A small network was shown many inputs. Here are its activations along a few directions, one row for each input.
In each table, some parts of the input vary, and every possible input appears once, in random order.
Descriptions start from the smaller parts, as in this example, which fits no table here: line(6) and (point or ring(9) or (values(3) and ring(5))).
Shared parts are said once, and a part with two or three values counts as separate values.
In the rows, 128 means zero.

Other details of the inputs vary at random and push rows far along two fixed directions, the same in every table; ignore that.

A family of inputs:
R1: [119 129 131 129 128 140 134 131 151 128 131 124 136 130 122 128]
R2: [116 134 138 135 119 124 136 134 140 117 138 138 121 127 126 130]
R3: [142 126 126 121 128 116 107 119 108 128 124 126 128 115 137 130]
R4: [118 130 127 134 130 136 137 136 146 126 133 118 136 131 120 133]
R5: [141 134 115 123 136 111 115 122 111 132 139 129 136 125 143 134]
R6: [143 134 124 127 134 116 117 123 108 133 141 126 129 120 146 134]
R7: [115 121 130 133 116 134 131 132 141 116 120 130 127 122 124 130]
R8: [125 138 123 136 127 122 133 133 149 124 134 127 123 128 116 139]
R9: [111 130 142 136 129 137 138 132 139 125 132 132 136 127 124 130]
R10: [136 126 128 125 138 129 121 126 106 135 139 118 143 123 149 128]
R11: [138 127 131 126 137 133 110 129 102 126 122 120 140 126 141 122]
R12: [118 118 136 130 124 140 132 130 141 120 119 127 135 123 119 133]
R13: [114 127 142 134 127 133 138 134 138 120 120 127 136 133 123 132]
R14: [135 139 128 130 122 139 161 124 130 121 118 126 137 126 102 110]
R15: [132 118 120 119 131 121 108 123 110 124 123 124 133 119 145 116]
R16: [129 130 129 127 128 117 115 128 103 125 124 120 135 128 150 119]
R17: [119 130 138 134 117 121 136 136 138 113 126 134 122 133 125 132]
R18: [122 118 129 127 121 125 129 131 145 111 125 138 119 124 120 128]
R19: [117 132 125 131 120 134 133 133 150 124 132 127 128 129 127 125]
R20: [123 128 132 140 128 134 140 124 143 126 137 133 126 131 124 143]
R21: [136 131 126 115 141 131 117 116 112 138 126 113 129 129 146 125]
R22: [138 128 127 120 140 128 118 123 115 137 126 112 136 123 150 120]
R23: [135 131 121 122 132 123 116 125 115 133 127 115 129 123 154 117]
R24: [123 121 129 129 126 124 128 125 146 116 121 140 121 121 116 134]
R25: [121 134 139 136 123 120 135 131 140 118 122 136 123 130 120 138]
R26: [116 121 135 125 124 142 132 123 139 121 119 128 128 127 116 138]
R27: [128 133 134 120 139 129 115 118 101 135 136 122 135 128 142 125]
R28: [125 131 129 129 122 126 138 133 151 120 129 129 116 127 130 130]
R29: [145 135 123 121 136 115 114 120 117 135 128 121 123 121 146 126]
R30: [133 134 115 126 131 120 113 130 111 132 137 111 135 126 146 120]
R31: [125 131 134 136 118 131 130 140 138 110 125 138 120 129 122 132]
R32: [118 137 138 137 125 124 135 129 141 123 134 140 122 124 120 136]
R33: [126  69 124 115 117 130 132 194 108 245 108 163  93 159  99 115]
R34: [123 121 132 129 114 127 130 132 142 113 125 134 120 122 121 133]
R35: [125 130 136 140 127 139 129 127 138 118 120 135 124 134 115 138]
R36: [136 118 128 117 144 127 112 121 112 131 127 117 134 119 141 117]
R37: [141 143 124 129 111 126 158 126 132 114 124 133 123 128 105 111]
R38: [141 133 118 128 138 120 111 118 112 137 137 113 132 131 137 130]
R39: [123 134 123 133 120 123 135 138 147 119 138 125 122 131 121 133]
R40: [125 133 127 128 118 127 132 133 152 120 137 131 121 130 124 129]
R41: [133 130 121 128 130 124 120 128 106 131 140 121 135 122 154 125]
R42: [116 132 139 140 128 132 135 122 140 126 133 137 125 132 119 136]
R43: [113 129 118 135 123 130 140 135 144 120 134 133 135 131 130 134]
R44: [117 130 131 139 120 138 130 140 137 113 119 133 127 129 125 129]
R45: [133 121 121 120 136 122 111 124 112 126 128 120 126 118 146 114]
R46: [145 137 121 119 133 116 108 120 118 136 136 122 129 123 140 125]
R47: [137  84 125 130 106 120 126 205 102 237 105 174  94 157 100 121]
R48: [116 126 125 132 131 135 141 133 144 124 134 131 143 132 125 137]
R49: [123 120 134 134 123 135 129 119 142 122 120 132 125 127 115 139]
R50: [139 143 126 134 122 133 156 114 130 122 119 131 127 131  98 117]
R51: [142 148 124 131 118 126 156 121 132 119 120 135 124 124 100 117]
R52: [137 130 133 128 136 118 113 116 103 131 124 122 132 133 140 128]
R53: [139 129 116 126 139 119 115 115 110 135 138 125 139 133 142 134]
R54: [118 132 130 124 129 142 134 124 149 129 131 125 129 135 119 133]
R55: [123 120 132 132 134 133 131 119 147 122 125 132 118 127 116 132]
R56: [132 143 128 126 123 140 159 119 127 122 118 126 130 131  99 116]
R57: [143 125 124 119 140 114 108 118 114 129 129 126 121 116 138 123]
R58: [135 129 127 121 139 132 120 120 104 136 139 119 136 127 146 133]
R59: [123 130 130 135 119 127 141 136 142 118 141 135 122 127 130 138]
R60: [143 132 122 122 136 124 109 113 117 139 136 119 132 131 140 125]
R61: [139 130 114 120 130 112 117 127 110 126 143 127 135 128 148 128]
R62: [115 129 124 128 132 138 141 127 142 125 134 131 136 137 121 142]
R63: [151 143 115 122 122 123 138 118  96 127 122 119 136 122 129  98]
R64: [136 130 130 121 138 136 109 123  99 127 123 121 133 131 138 127]
R65: [141 121 124 116 134 115 110 124 113 123 134 124 119 119 143 117]
R66: [113 130 141 130 129 136 138 128 135 121 120 128 129 138 119 137]
R67: [116 133 126 129 132 139 136 130 144 127 133 119 129 136 116 138]
R68: [115 117 132 123 131 140 132 122 142 120 119 131 127 128 115 134]
R69: [139 117 124 121 138 122 107 110 110 129 123 126 130 124 136 125]
R70: [116 114 133 127 130 137 132 128 144 118 118 131 134 124 119 128]
R71: [108 133 135 139 121 131 136 134 139 121 132 135 128 127 129 126]
R72: [125 130 131 134 131 134 137 120 151 128 124 127 120 133 124 136]
Description of these inputs: ring(6) and (point or ring(11)).
Changing only the ring(6) part turns R34 into R49. The same change can be made to R39. Which row results?
> R38
Changing only the ring(6) part turns R51 into R56. The same change can be made to R3. Which row results?
> R26
A walk changes only the ring(6) part. It starts at R62 and steps to R53. List the rest of the walk in order.
> R5, R61, R43, R48
A walk changes only the ring(11) part. It starts at R36 and steps to R22. List the rest of the walk in order.
> R1, R4, R48, R10, R9, R13, R11, R12, R70
Which other rows agree with R23 in the ring(6) part? List them by row number.
> R7, R15, R16, R19, R30, R41, R43, R44, R45, R63, R71

A family of inputs:
R73: [105 135 144 138 130 145 142 131 145 117 130 125 136 137 122 138]
R74: [111 128 130 135 135 135 130 124 165 116 134 124 131 126 128 146]
R75: [124 132 132 136 119 123 131 125 150 100 130 142 117 122 114 142]
R76: [108 134 142 139 132 144 140 123 147 119 129 128 132 135 120 139]
R77: [122 135 132 135 123 140 149 117 138 104 116 130 137 127 110 127]
R78: [150 118 110 108 137 115 110 115  97 138 131 123 131 121 140 115]
R79: [117  72 127 139  88 122 148 220 130 236 108 190  86 160  85 123]
R80: [124 129 141 124 127 139 125 117 159 106 107 120 107 123 113 121]
R81: [106 129 144 139 129 144 137 129 142 107 120 127 137 133 123 141]
R82: [119 141 124 140 119 123 136 131 158 107 138 128 126 125 130 134]
R83: [149 136 122 117 135 125 122 115  84 144 128 117 141 129 138 108]
R84: [150 122 133 110 137 122  97 119 103 138 108 111 115 117 145 101]
R85: [125 139 138 142 121 124 141 123 146 105 122 138 121 124 116 138]
R86: [152 127 109 115 139 116 113 119 101 145 133 115 138 121 143 114]
R87: [118  67 122 132  94 135 158 211 127 239 101 184  98 160  74 115]
R88: [144 143 128 124 129 113 115 130  85 139 136 120 133 129 150 114]
R89: [113 128 124 128 123 137 148 127 148 100 129 127 137 121 122 124]
R90: [135 122 118 119 141 121  98 126 104 147 137 113 139 128 160 126]
R91: [108 119 132 128 132 134 127 119 161 109 132 132 125 126 124 148]
R92: [135 131 125 119 143 130 108 129  95 148 138 109 141 132 159 124]
R93: [123 145 138 141 122 126 146 125 148 115 131 136 119 128 114 135]
R94: [155 140 117 119 134 110 108 121  98 145 140 119 121 129 147 124]
R95: [146 130 123 118 132 124 119 124  80 135 119 118 145 127 139 109]
R96: [157 134 113 112 140 123 117 113  95 148 134 113 132 129 136 117]
R97: [142 125 134 110 132 127 100 129  97 134 109 106 122 121 150  97]
R98: [154 133 125 122 131 107 104 119  88 135 126 128 123 127 141 125]
R99: [144 128 122 115 147 125 102 116 101 151 138 113 131 133 149 132]
R100: [110 128 142 140 130 142 134 122 144 109 120 130 134 131 122 143]
R101: [123 140 125 139 122 120 137 128 162 109 138 130 122 122 126 137]
R102: [121 140 137 143 117 127 141 127 141 103 123 136 124 127 120 135]
R103: [151 135 115 116 136 127 122 119  92 147 134 111 139 127 144 110]
R104: [126 127 126 129 126 136 140 116 147 102 123 136 129 122 104 135]
R105: [124 127 129 132 126 137 143 118 147 102 122 136 132 118 108 131]
R106: [141 122 116 115 145 118  93 120 107 148 138 114 133 129 153 132]
R107: [142 120 132 122 144 122 101 117  90 142 122 122 136 127 148 129]
R108: [135 113 128 120 138 125  95 124  92 137 129 124 138 123 153 127]
R109: [153 141 125 121 133 108 108 117  90 142 136 124 123 130 141 122]
R110: [112 133 143 138 135 141 140 120 151 121 129 130 129 132 116 143]
R111: [155 127 120 114 136 119 113 111  85 138 118 123 135 128 130 117]
R112: [123 131 134 139 120 124 134 127 150 100 129 142 120 118 118 139]
R113: [104 122 140 136 127 143 130 133 147 104 127 131 136 125 126 142]
R114: [126 134 133 134 126 137 150 114 143 106 115 132 134 124 105 131]
R115: [119 130 143 127 124 142 128 122 154 103 106 118 114 120 122 114]
R116: [103 119 133 132 129 137 131 125 157 107 132 129 131 124 133 141]
R117: [116 134 135 139 114 128 137 137 144  97 130 137 127 122 124 134]
R118: [120 136 119 133 125 136 145 122 154 109 131 122 137 125 119 127]
R119: [126 140 131 131 127 138 151 113 145 117 126 130 128 133  99 131]
R120: [145 137 123 116 134 126 124 122  82 142 129 114 144 130 139 106]
R121: [142 129 129 118 147 123 102 113  93 148 133 118 132 134 143 130]
R122: [111 119 139 136 132 139 128 123 153 107 126 135 129 121 120 147]
R123: [117 137 121 133 124 138 148 130 152 107 132 119 140 126 121 125]
R124: [112 120 137 133 131 138 124 121 153 107 127 136 126 126 116 151]
R125: [148 136 117 115 135 128 124 125  90 145 134 108 142 128 145 108]
R126: [121 125 124 128 128 132 146 117 154 104 128 131 130 117 116 128]
R127: [117 129 130 132 121 141 146 128 141  98 123 131 139 121 113 126]
R128: [143 136 115 122 128 108 107 138  99 138 141 116 134 125 159 116]
R129: [139 129 124 119 144 129 106 122  98 150 137 111 137 131 157 125]
R130: [156 134 116 115 140 123 121 115  95 149 133 113 136 124 140 113]
R131: [117 141 139 142 116 129 143 134 139 101 123 134 128 129 121 133]
R132: [116 134 135 135 137 142 138 121 157 122 134 123 129 130 124 145]
R133: [123 147 129 139 120 130 144 129 150 114 137 128 122 129 126 133]
R134: [121 131 127 131 120 119 133 123 158 101 136 138 116 122 123 139]
R135: [144 118 112 112 133 118 114 121  94 137 130 121 138 120 148 109]
R136: [128 114 124 114 138 121 100 131  97 139 135 117 140 124 163 123]
R137: [124  86 124 137  96 122 159 215 138 251 115 179  82 166  85 124]
R138: [114 127 141 136 133 139 131 117 148 110 120 132 127 133 114 150]
R139: [120 131 130 134 121 119 137 125 158 101 135 137 119 118 127 136]
R140: [140 126 119 118 126 107 107 135  95 132 138 124 130 121 161 114]
R141: [104 131 130 136 130 140 133 134 158 113 135 120 138 130 133 141]
R142: [116 132 129 135 117 122 137 128 154  99 136 136 122 120 131 132]
R143: [152 133 112 119 132 103 100 125 105 141 141 121 124 126 150 124]
R144: [106  58 127 129 105 129 144 210 143 246 110 180  91 160  93 131]
R145: [124 140 133 133 127 138 155 116 145 118 125 130 131 128 103 128]
R146: [125 135 117 129 128 133 142 117 158 111 132 124 130 127 111 134]
R147: [119 146 137 142 118 129 146 128 144 113 132 134 123 131 118 131]
R148: [119 148 131 138 119 131 147 136 148 112 138 125 126 130 127 132]
Changing only one part turns R118 into R146. The same change can be made to R142. Which row results?
> R134
What do these inputs look like to the network?
> line(4) and (point or (values(3) and ring(6)))
Change only the ring(6) part in R148. List by row number the other rows that result.
> R88, R117, R128, R131, R140
Change only the values(3) part in R137. List by row number the other rows that result.
> R130, R132
A walk changes only the line(4) part. It starts at R88 and steps to R147. List the rest of the walk in order.
> R93, R109
A walk changes only the line(4) part. It starts at R73 and steps to R76. List the rest of the walk in order.
> R110, R121

A family of inputs:
R149: [ 98 131 147 159  98 136 178 160 187 116 120 163 113 139  81 152]
R150: [116 128 142 124 142 130 109 118 122 119 134 116 130 126 148 132]
R151: [122 116 131 119 142 140 117 115 112 120 132 123 149 119 140 129]
R152: [129 145 126 125 135 121 129 122 128 129 148 114 128 129 141 125]
R153: [135 122 123 116 127 131 129 118 119 113 124 128 134 112 126 109]
R154: [132 133 130 129 117 115 125 134 130 104 125 126 127 114 139 119]
R155: [141 135 132 126 139 132 135 112 106 130 116 126 136 131 119 124]
R156: [138  99 120 130 105 107 125 186  86 211 117 166 109 151 114 120]
R157: [133 146 122 121 132 128 128 120 130 130 142 113 129 134 139 128]
R158: [134 135 114 122 133 131 140 114 120 133 138 113 145 127 131 122]
R159: [118 120 128 128 133 131 114 126 119 105 133 124 142 126 147 135]
R160: [128 133 122 128 116 116 121 132 128 100 125 129 127 115 136 118]
R161: [139 131 127 126 130 129 136 109 106 128 122 127 138 128 117 125]
R162: [129  74 122 114 124 131 120 170  85 225 110 145 125 150 122 116]
R163: [137 127 126 118 135 133 131 117 121 120 111 118 131 119 126 108]
R164: [118 129 141 134 137 129 112 121 125 118 133 122 131 122 157 135]
R165: [ 97 124 143 139 101 148 168 148 201 114 110 148  99 137  82 134]
R166: [138 143 136 125 128 126 125 115 117 124 126 127 122 134 125 132]
R167: [132 134 134 131 122 119 124 124 131 113 125 128 116 114 143 115]
R168: [135 134 125 133 122 121 130 124 110 109 131 136 133 129 126 131]
R169: [113 127 130 131 131 126 109 129 123 106 133 124 142 123 150 138]
R170: [103 131 146 154 108 154 174 149 187 124 112 152 106 145  68 151]
R171: [136 143 118 128 136 132 126 120 128 135 134 110 139 134 131 123]
R172: [145  88 121 118 116 122 133 172  77 225 116 166 116 149 103 111]
R173: [131 133 135 121 127 120 121 122 127 115 126 121 115 119 134 113]
R174: [ 80 120 151 143 115 159 159 146 200 117 118 144 113 145  94 155]
R175: [134 134 115 120 135 132 136 118 119 130 146 121 146 123 133 121]
R176: [ 87 100 138 144 123 143 146 141 212 122 125 158 106 135  91 171]
R177: [138 144 119 127 135 134 127 125 127 133 139 109 132 130 134 129]
R178: [125 127 136 126 142 142 107 121 120 122 125 111 135 127 142 137]
R179: [139 130 109 123 140 113 116 110 147 126 150 125 123 122 136 146]
R180: [131 147 125 135 130 121 131 124 131 127 147 120 129 125 151 127]
R181: [126 145 114 132 124 118 129 132 129 115 147 122 139 126 143 130]
R182: [144 126 123 127 137 110 113 105 134 120 134 140 117 122 122 149]
R183: [123 125 135 126 143 140 106 116 122 125 121 111 142 130 138 130]
R184: [123 121 134 120 150 143 119 113 115 125 119 113 146 127 140 128]
R185: [141 139 132 132 133 130 123 115 114 130 118 124 132 134 117 126]
R186: [118 128 137 133 132 125 113 131 125 109 133 121 141 121 153 139]
R187: [133 142 140 129 132 119 126 117 115 123 132 128 120 129 127 128]
R188: [132 126 120 125 118 122 126 128 124  99 126 129 128 118 133 116]
R189: [131 146 121 134 125 117 133 134 131 119 147 119 139 124 146 131]
R190: [135 143 139 139 126 119 128 119 118 122 131 135 122 125 136 130]
R191: [136 139 118 121 143 134 139 117 121 136 133 111 143 130 133 120]
R192: [136 122 122 118 125 129 133 114 120 117 116 120 134 116 124 110]
R193: [147  90 120 116 112 123 117 182  96 218 103 145  97 145 113 103]
R194: [130 138 111 130 126 123 133 128 124 114 148 122 139 129 140 128]
R195: [137 131 127 124 128 130 118 119 128 120 113 116 127 123 124 111]
R196: [140 116 118 119 132 111 109 112 147 114 128 134 110 112 128 133]
Changing only one part turns R191 into R163. The same change can be made to R175. Which row results?
> R153
Changing only one part turns R156 into R160. The same change can be made to R185. Which row results?
> R195
What do these inputs look like to the network?
> values(4) and (point or ring(11))
Change only the ring(11) part in R169. List by row number the other rows that result.
> R150, R151, R159, R162, R164, R174, R178, R183, R184, R186
Change only the values(4) part in R162. List by row number the other rows that result.
> R158, R161, R192
Change only the values(4) part in R189. List by row number the other rows that result.
> R149, R154, R186
